Look-ups in named tables: a row name and a column name give one cell, copied from the table.

zugizul:
	vulun	vozulu	ruf	mab	pota	zakit
rezinin	131	121	123	122	123	132
gurase	182	73	72	77	74	177
bof	80	174	174	168	168	81
roripav	143	109	109	109	111	144
mutut	120	132	133	131	133	122
gelekod	7	243	246	230	236	16
lukifi	197	59	58	65	60	189
toz	127	127	127	126	124	125
lovagu	102	151	151	148	147	102
tusem	28	222	224	211	217	37
zikodab	148	105	105	106	106	147

What is the pota of gelekod in zugizul? 236
What is the vulun of bof in zugizul? 80
What is the vozulu of gurase in zugizul? 73
What is the mab of lukifi in zugizul? 65
What is the pota of zikodab in zugizul? 106
What is the zakit of rezinin in zugizul? 132
What is the pota of toz in zugizul? 124
What is the mab of gelekod in zugizul? 230
What is the vozulu of bof in zugizul? 174
What is the mab of roripav in zugizul? 109
What is the ruf of bof in zugizul? 174
What is the vulun of roripav in zugizul? 143
What is the vozulu of rezinin in zugizul? 121
What is the zakit of zikodab in zugizul? 147
What is the zakit of roripav in zugizul? 144
What is the zakit of lovagu in zugizul? 102
Which row has the largest ruf? gelekod

gagugis =
cols = sigad, lurav, pup, ginetag, dedo
deziti: [63166, 77695, 16861, 57221, 70129]
sozudak: [57605, 47815, 27730, 80045, 96402]
fal: [33103, 38640, 74240, 46969, 97388]
nafo: [25894, 81492, 51630, 61838, 70771]
pidu: [68193, 60569, 89316, 82952, 24265]
kas: [59304, 46790, 88056, 82952, 55751]
sefubip: [68193, 23932, 62453, 47176, 37446]
neves: [66720, 69502, 88702, 73073, 20545]
zubu: [49998, 44480, 89316, 75625, 51262]
dalu: [25746, 81492, 54411, 36422, 76853]
pusebi: [47497, 24830, 65176, 48410, 97388]
beda: [66375, 16637, 71593, 54723, 81146]

sigad of pusebi: 47497
ginetag of sozudak: 80045
pup of kas: 88056
dedo of sozudak: 96402
pup of nafo: 51630
pup of zubu: 89316
sigad of sozudak: 57605
pup of sefubip: 62453
dedo of pidu: 24265

regav =
,gope,zizuzan,mufog
bepu,361,247,594
naf,559,385,435
gifega,515,564,421
morebid,515,440,482
loda,603,290,484
puli,180,385,698
retubed,853,638,756
lodifo,813,909,705
tov,379,605,544
guba,638,629,508
zufesa,805,431,538

gope of gifega = 515
gope of zufesa = 805
mufog of loda = 484
zizuzan of guba = 629
zizuzan of tov = 605
mufog of naf = 435
zizuzan of loda = 290
gope of lodifo = 813
zizuzan of gifega = 564
mufog of lodifo = 705
mufog of tov = 544
mufog of bepu = 594
zizuzan of retubed = 638
gope of guba = 638
gope of naf = 559
mufog of guba = 508
zizuzan of lodifo = 909
gope of bepu = 361
gope of puli = 180
zizuzan of morebid = 440

zodugik =
|  | vul | rup | sugin | kubor | nepegi | ruvobi | vev | lololen | zapor | goronav |
|---|---|---|---|---|---|---|---|---|---|---|
| zim | 0.173 | 0.948 | 0.198 | 0.596 | 0.838 | 0.251 | 0.346 | 0.805 | 0.660 | 0.756 |
| lan | 0.248 | 0.272 | 0.511 | 0.395 | 0.446 | 0.642 | 0.459 | 0.146 | 0.143 | 0.819 |
| tibu | 0.584 | 0.139 | 0.245 | 0.939 | 0.370 | 0.066 | 0.683 | 0.388 | 0.662 | 0.452 |
| fana | 0.086 | 0.797 | 0.402 | 0.176 | 0.555 | 0.954 | 0.863 | 0.906 | 0.819 | 0.640 |
| kaluvu | 0.726 | 0.260 | 0.112 | 0.271 | 0.254 | 0.202 | 0.179 | 0.467 | 0.093 | 0.783 |
| bika | 0.812 | 0.251 | 0.484 | 0.291 | 0.469 | 0.062 | 0.715 | 0.482 | 0.049 | 0.357 |
| tak | 0.721 | 0.682 | 0.226 | 0.835 | 0.190 | 0.419 | 0.354 | 0.717 | 0.323 | 0.362 |
| tute | 0.537 | 0.419 | 0.352 | 0.683 | 0.814 | 0.742 | 0.438 | 0.266 | 0.764 | 0.803 |

What is the rup of fana in zodugik?
0.797
What is the vev of zim in zodugik?
0.346
What is the ruvobi of bika in zodugik?
0.062
What is the vul of fana in zodugik?
0.086
What is the goronav of fana in zodugik?
0.640
What is the zapor of fana in zodugik?
0.819
What is the goronav of kaluvu in zodugik?
0.783
What is the zapor of kaluvu in zodugik?
0.093
What is the vul of tute in zodugik?
0.537
What is the lololen of lan in zodugik?
0.146
What is the zapor of bika in zodugik?
0.049
What is the zapor of zim in zodugik?
0.660
What is the sugin of fana in zodugik?
0.402
What is the kubor of fana in zodugik?
0.176
What is the vul of bika in zodugik?
0.812

